Each row below is a small network's average activation on inputs in which a field has the value named, seen along a few directions.
Values that are neighbours, or in one group, have similar rows; names and order tell nothing.
Strong random noise was added to every row along 18 fixed directions; ignore it. To show where, here is one row again and again, with new noise each time:
114 46 -4 -163 178 22 -71 499 -30 -221 628 38 -46 118 -37 32 632 27 6 -3 8 -66 -276 -260 132 496 -145 299
241 287 63 -91 -283 -643 -34 -41 332 231 -116 145 125 -208 -519 978 555 245 193 -45 435 57 245 0 292 -155 102 73
60 113 -10 14 222 -48 -167 -172 -634 -111 226 26 243 68 160 -235 -119 167 52 -399 112 251 22 75 78 -282 -455 350
-127 21 -47 -83 -31 -62 -242 -333 -182 -88 49 236 383 -75 -150 235 599 398 -79 -16 518 111 195 123 106 267 76 162
-145 246 26 45 -20 362 51 301 -65 -32 -406 440 441 -107 37 456 -291 206 8 491 106 -305 -665 7 93 110 -230 -313
-48 -469 -168 446 -65 -203 159 349 33 382 28 215 -257 411 -415 73 112 -340 22 137 -389 -65 -12 201 263 -125 72 231
384 420 476 -204 -461 267 179 -12 410 -375 -254 -181 207 402 -207 75 -54 -408 -258 603 415 -357 -141 376 -282 47 -577 218
-220 -108 -73 155 112 -86 474 -78 -395 511 -182 77 -36 -105 70 -8 -246 -84 -374 -231 -45 -133 -301 -233 -414 -81 248 -257
167 -243 225 -59 412 -325 224 76 163 -175 187 116 -334 114 58 181 198 536 -20 -494 -259 -43 461 -23 467 362 -423 37
-237 126 430 -271 524 303 -425 -303 -480 272 235 -456 77 -124 440 -31 -31 587 -47 22 28 -130 -100 -25 53 145 188 296
166 -126 224 -198 231 222 -34 201 81 33 -349 511 128 -210 -91 470 574 -66 -112 194 188 -459 -309 -161 103 290 226 -370
161 56 288 -52 276 201 -635 -126 -819 -162 352 -106 152 -368 -198 -549 68 -68 281 37 236 -23 -35 284 84 -370 131 40
145 168 160 81 137 -188 -66 -269 276 38 249 -65 78 470 -14 361 2 -130 -243 176 -12 91 235 31 99 -340 -300 215
297 -95 79 170 -75 192 68 333 20 99 -267 22 90 146 -412 80 -87 -271 -22 367 123 -114 -496 411 -58 -177 -234 101
-96 -220 -193 17 290 67 134 157 -114 223 302 -72 -41 289 200 297 256 203 -196 -21 -26 274 -321 -119 -215 152 -172 295
-184 149 226 -109 -451 89 108 -499 41 -73 -298 -131 -169 318 -57 -333 -157 -178 -229 381 18 -224 415 84 188 -324 -28 124
-155 -300 -181 199 330 214 167 -50 -161 234 -101 230 85 56 226 -88 -23 -294 -342 -83 -99 -29 -297 -168 -378 -1 273 -262
-166 208 -79 610 -468 -126 262 -289 191 101 -121 499 87 195 -544 481 5 -13 237 -238 32 -10 -213 -90 310 393 113 -241
247 -95 174 51 690 -119 69 61 -26 96 111 198 283 -3 98 784 -110 489 -254 -10 147 99 -118 191 -195 -15 -561 -252
98 186 -392 84 -711 142 139 413 7 5 172 -383 -263 349 -358 -229 -129 -382 261 245 77 236 -260 122 -370 25 -477 384


Field Lod:
c3: -133 513 -168 299 -283 -184 -240 142 28 74 302 41 439 -220 -179 -42 -236 -191 228 -184 112 -100 -161 -130 -104 364 176 -39
c9: 278 -355 103 -323 298 -114 318 157 -11 -113 -93 329 -528 162 356 225 -42 46 -61 -254 -468 -113 452 -310 -2 -31 -565 -456
c1: -238 87 -163 37 110 -472 393 307 405 34 -174 -256 419 -328 414 -1 -519 355 -228 -223 -25 17 222 295 -335 108 193 115
c12: -206 -91 -562 10 -178 42 -134 327 -77 110 49 31 -18 -90 -51 29 46 416 195 -8 -42 287 -234 -170 133 357 -165 157
c2: 315 -184 -210 363 -180 103 186 38 340 188 -91 -127 -308 220 -338 164 -231 -495 190 -23 -132 268 -265 174 -557 40 52 -382
c5: 243 390 -745 -14 -194 379 -783 1 113 -34 -177 -31 396 -199 102 -46 -399 -193 451 -132 213 410 26 -86 -425 125 -395 -230
c4: 270 90 86 -460 -164 -182 -122 116 137 141 163 -312 -475 4 -8 246 195 -36 168 142 -104 -52 410 -211 -106 4 -172 28
c6: -28 209 35 -226 -319 276 -128 -232 185 134 -10 -544 46 187 -128 -261 -47 -204 -363 516 339 -134 119 187 -439 66 5 168
c7: 164 -441 82 342 253 -55 -310 -132 -232 133 198 261 152 45 -575 19 93 150 -96 82 80 -9 173 478 69 288 -154 -153
c13: 422 380 -18 -402 -30 210 -181 168 166 139 -409 -454 68 -156 95 -462 -263 -325 -208 -132 181 -224 -120 -149 -182 -134 -184 149
c10: 161 259 127 -102 -204 -44 102 154 169 43 185 -162 -278 29 -66 409 -64 -172 275 139 -44 -60 2 -96 -184 -123 -94 -155
c11: -28 -162 396 -81 167 39 -170 -284 -520 81 58 -43 60 7 396 5 -303 1 145 -227 -86 -69 327 201 -321 -58 -269 113
c8: -102 -273 418 54 -98 154 168 -122 89 -338 -341 535 -104 211 263 189 211 10 369 -299 -329 -146 -27 -83 637 234 -20 139
The values of Lod form a line.
- Going along Lod from c10 by way of its neighbour c1, in what order are c2, c5, c6, c8 met? => c6, c8, c5, c2
- Name the neighbours of c12, in listed order. => c7, c11

Field Basaf:
g4: 59 144 251 -16 -18 -32 493 101 -45 -198 30 161 -243 208 252 -80 -233 -343 -2 -252 -366 -156 -156 -347 198 -268 -174 -105
g9: -241 -22 117 -39 25 330 -519 -174 -519 315 334 -79 -93 262 137 -414 323 -320 -4 65 -187 -441 139 -230 -110 576 323 250
g10: -66 69 -193 220 -469 -298 355 -336 5 -36 35 2 -141 173 -254 92 171 -127 107 -246 96 533 -192 -192 68 -326 247 149
g2: 276 -110 242 254 44 -179 209 146 123 -297 -135 283 406 150 -45 -5 -29 -428 -33 -258 75 -22 -129 324 -76 -89 -237 188
g15: 223 36 251 -224 -166 231 -54 -163 -192 -296 -479 14 210 -161 37 -71 -44 -50 51 268 317 -80 -100 389 -130 -347 -159 40
g11: 265 221 -77 -131 1 -134 225 268 370 205 -453 167 69 -62 -168 315 9 -12 -254 -174 127 -320 -81 -202 -1 278 -203 -285
g3: -19 215 20 149 26 -22 -52 72 -156 244 410 69 19 -20 93 313 -38 -158 241 -394 -101 -48 -218 -350 -222 331 -39 -25
g14: -267 -214 180 87 171 -174 132 28 31 266 -143 -19 145 41 72 -55 -305 135 -346 267 -193 -249 162 247 182 -191 163 98
g12: -121 103 77 9 -132 15 228 46 87 -621 117 176 288 63 -58 0 23 242 -95 574 198 197 -223 319 342 -419 -139 131
g6: -92 223 78 16 -469 83 244 101 37 162 -193 -34 -283 -4 -112 -72 -290 -582 7 356 -111 -344 -138 -280 -331 -153 112 -333
g7: -195 -145 -128 263 -403 208 139 206 -106 -201 64 55 -281 233 141 -2 -122 -173 721 -174 -252 199 -102 127 -189 274 -159 111
g5: 94 34 -4 194 -50 156 -126 -254 -23 386 -333 -78 -86 -117 -531 129 -342 310 -75 142 204 -107 -57 203 76 96 -177 -308
g13: -22 47 404 82 -302 -137 31 -3 -500 -224 116 252 377 74 -321 -280 50 49 -19 -36 178 -378 192 511 7 456 -225 297
g8: 308 -255 166 -152 393 -340 15 -304 -14 -63 49 128 -110 -144 5 54 225 40 -196 -324 34 83 527 53 72 -297 -22 -162
g1: -55 131 -415 152 60 159 -301 272 139 228 -224 46 311 -289 170 70 -113 -136 341 -281 -19 -13 -252 -103 -213 216 353 -50
Each value of Basaf is a pair of two hidden parts, and every pair occurs once (5 first parts, 3 second parts).
- g11 and g2 share the first part; g11 and g7 share the second. Which value has the first part of g7 and the second part of g2? => g6
- g14 and g13 share the first part; g14 and g5 share the second. Which value has the first part of g5 and the second part of g13? => g15

Field Leses:
l13: -379 -183 458 216 298 -96 487 -95 -334 -61 231 109 363 157 243 180 -374 135 -550 542 69 -118 -234 386 -402 -274 -58 -58
l1: -172 99 -119 -245 -245 -154 243 195 -11 30 -495 101 172 -163 -54 -72 52 328 -233 197 130 -44 -314 -142 558 -321 54 311
l10: 208 -2 482 -381 -55 260 186 -196 -200 -290 -224 51 -136 243 359 -68 304 -248 40 -173 47 -127 -41 -41 33 -213 -167 331
l6: 491 91 36 -15 259 300 -295 -560 93 57 0 -347 -307 223 -427 -250 -87 -40 -323 25 263 229 99 30 110 -395 -414 -182
l2: 153 -275 -24 -157 -173 -31 175 -213 -240 659 -361 -6 -375 142 -474 294 506 -23 -223 -94 284 -3 -51 -151 -41 20 -29 100
l4: 296 1 -82 59 -387 105 424 91 -37 132 145 -348 -270 418 -661 -153 349 -167 -244 48 264 202 -701 54 -115 94 -189 387
l3: 182 4 516 -51 -145 339 327 -39 20 -91 -111 4 -759 -181 -315 37 130 -120 383 -67 -173 -361 -363 -305 286 197 276 -515
l12: -41 100 532 236 228 -124 277 -509 55 266 41 -80 102 280 72 27 -394 -353 -632 108 -137 -281 -96 -50 -153 -298 194 -58
l9: -238 82 -225 -28 -279 59 222 -159 -567 145 247 -104 -374 170 -113 -248 -63 119 -118 8 -58 189 -183 -359 -83 -41 -145 -7
l7: 412 -196 -275 48 37 -40 -51 637 48 -100 133 140 -207 -195 -265 115 366 -231 487 -211 -97 240 -455 -79 -53 87 7 -60
l8: 131 55 -9 -204 -245 -8 -80 -71 122 59 -203 -203 51 120 -163 110 230 39 -23 284 209 54 -12 142 103 -179 -25 261
l5: -28 505 -154 -14 -232 -198 32 139 359 172 -206 -140 228 -405 -222 208 -265 277 18 -35 237 -187 24 -29 -58 269 133 -222
l11: -221 -196 -299 50 -127 -14 202 -98 208 -163 54 91 -263 219 -11 -77 -46 571 -167 -18 -190 175 279 -55 339 424 -425 12
The values of Leses form a line.
- Going along Leses from l7 by way of its neighbour l9, in what order are l10, l6, l3, l8 met? => l8, l10, l3, l6
- Name the neighbours of l1, in listed order. => l2, l12
- What is the length, in steps, of the shortest route from l5 to l11? => 7

Field Pes:
e7: 324 49 -112 -10 131 50 -239 35 50 161 -322 24 73 64 -199 -31 -187 -81 -94 79 26 -62 -75 101 96 -163 -298 -64
e13: -127 498 222 -177 -419 67 -92 -169 97 -335 1 -41 103 61 14 -130 -169 163 141 50 108 -276 385 91 255 298 -248 97
e1: 165 -31 123 -90 81 -61 -14 -268 58 -199 356 -16 -496 19 -172 46 430 32 132 -260 -8 148 158 -421 199 127 -15 -230
e10: -65 -86 -128 268 123 372 -351 93 -382 157 113 460 152 -23 -175 107 145 -267 168 111 0 -166 -397 -126 -15 239 17 -265
e9: -72 -439 157 -307 364 423 61 75 122 -236 -150 -442 -173 67 421 -343 263 458 -106 139 -19 139 -154 340 47 113 128 511
e4: -372 -24 -171 -10 -34 -231 40 -246 24 -52 -46 52 169 72 94 20 42 386 -188 155 85 134 443 110 236 -113 76 156
e6: -202 102 116 -43 6 -255 25 -143 -197 -13 222 -10 73 -75 -54 -347 -60 209 -272 -41 -101 -251 332 -83 212 176 147 2
e3: -156 -396 -259 246 538 122 -357 -233 -93 682 -112 -94 288 -20 120 220 -74 183 -213 -156 109 231 -16 155 -428 161 259 -67
e5: -110 256 -155 -226 -13 191 67 176 -126 -78 -10 64 -27 -150 140 428 14 501 197 171 100 174 -444 -336 154 -39 -240 -310
e15: -171 -11 -44 140 -363 53 17 -326 -230 -109 10 491 44 183 -363 -45 239 77 -76 85 79 -174 147 -56 364 351 -63 -103
e2: 119 13 -157 90 -153 197 -177 46 184 605 -322 -136 -305 184 -294 395 -56 33 295 -12 -137 14 -172 -13 218 -16 -24 159
e11: -441 100 -70 427 -219 -283 89 -267 416 267 -257 -54 231 108 -47 415 -365 404 110 91 -199 198 -25 187 356 -37 433 151
e8: 229 -65 -268 -246 237 -149 101 227 346 -191 -229 173 76 -99 40 -240 -200 157 -511 -22 48 -97 483 -56 149 6 -569 -307
e12: 126 -64 -224 23 447 133 -135 22 171 -175 0 414 249 131 222 -102 129 -215 -428 -164 -81 -24 -56 -335 209 -1 -206 -107
e14: 108 371 -3 278 -220 9 -168 234 76 -100 258 -355 -34 -180 5 49 -454 -129 710 -82 -195 294 -513 50 -44 -250 139 123
Each value of Pes is a pair of two hidden parts, and every pair occurs once (5 first parts, 3 second parts).
- e8 and e13 share the first part; e8 and e3 share the second. Which value has the first part of e3 and the second part of e13? => e5
- e14 and e10 share the first part; e14 and e15 share the second. Which value has the first part of e15 and the second part of e10? => e12

Field Sep:
m12: -349 -42 20 -13 174 -104 -258 216 -13 -55 118 465 409 -26 208 719 463 679 225 141 27 -19 -47 -35 580 407 -2 315
m7: -217 433 160 -138 -209 181 87 -637 189 -695 9 100 -31 232 321 -169 -364 -20 -88 334 17 79 506 -138 145 -447 -312 -384
m5: -226 -62 -213 -197 -251 92 -437 390 -423 179 25 143 -46 -44 35 -210 241 -131 329 142 -99 -300 296 -74 195 167 -20 277
m11: 41 -279 -103 54 300 61 -223 244 217 -208 411 130 52 -24 -349 -197 93 177 -378 533 -5 -264 248 235 -56 678 -162 -418
m4: -143 569 -139 157 112 -348 -146 90 -347 627 326 126 320 -203 150 804 -124 -234 280 -217 -46 66 -344 -534 -164 -492 342 -103
m3: 198 113 -158 217 406 10 -553 -211 -297 582 462 -8 -39 -32 -211 23 289 -434 10 -436 -147 48 -351 -567 31 -19 560 -132
m2: -15 311 -369 -309 -325 -204 -350 353 167 101 531 186 -234 266 -38 482 552 -536 212 371 -83 -52 484 -617 8 -174 -123 11
m1: 479 -69 36 -76 -306 -101 -12 718 555 196 -407 -800 -475 -445 -233 135 -445 100 785 107 -152 167 -98 570 -149 -248 -32 202
m10: 154 -256 -12 102 183 292 -304 7 127 -208 122 14 -195 -384 186 -340 -167 -655 311 -49 -116 -47 244 7 -673 14 425 -718
m9: 537 -2 -197 -235 139 129 231 -409 207 -420 78 -49 -145 443 113 4 451 -234 -368 -240 258 726 -329 -382 -115 -533 -426 141
m6: -299 11 81 381 -164 -105 215 292 -76 -74 -82 102 153 -215 -475 -563 -366 47 -49 242 -141 -325 -347 289 531 -38 399 -69
m8: 183 728 138 -321 -140 -52 -312 80 141 380 60 -840 49 -201 144 -147 -180 142 173 -531 58 -206 -105 -276 -134 558 33 536
The values of Sep form a line.
- Name the neighbours of m3, in listed order. => m11, m9
- Name the neighbours of m7, in listed order. => m4, m2
- Name the neighbours of m5, in listed order. => m12, m6
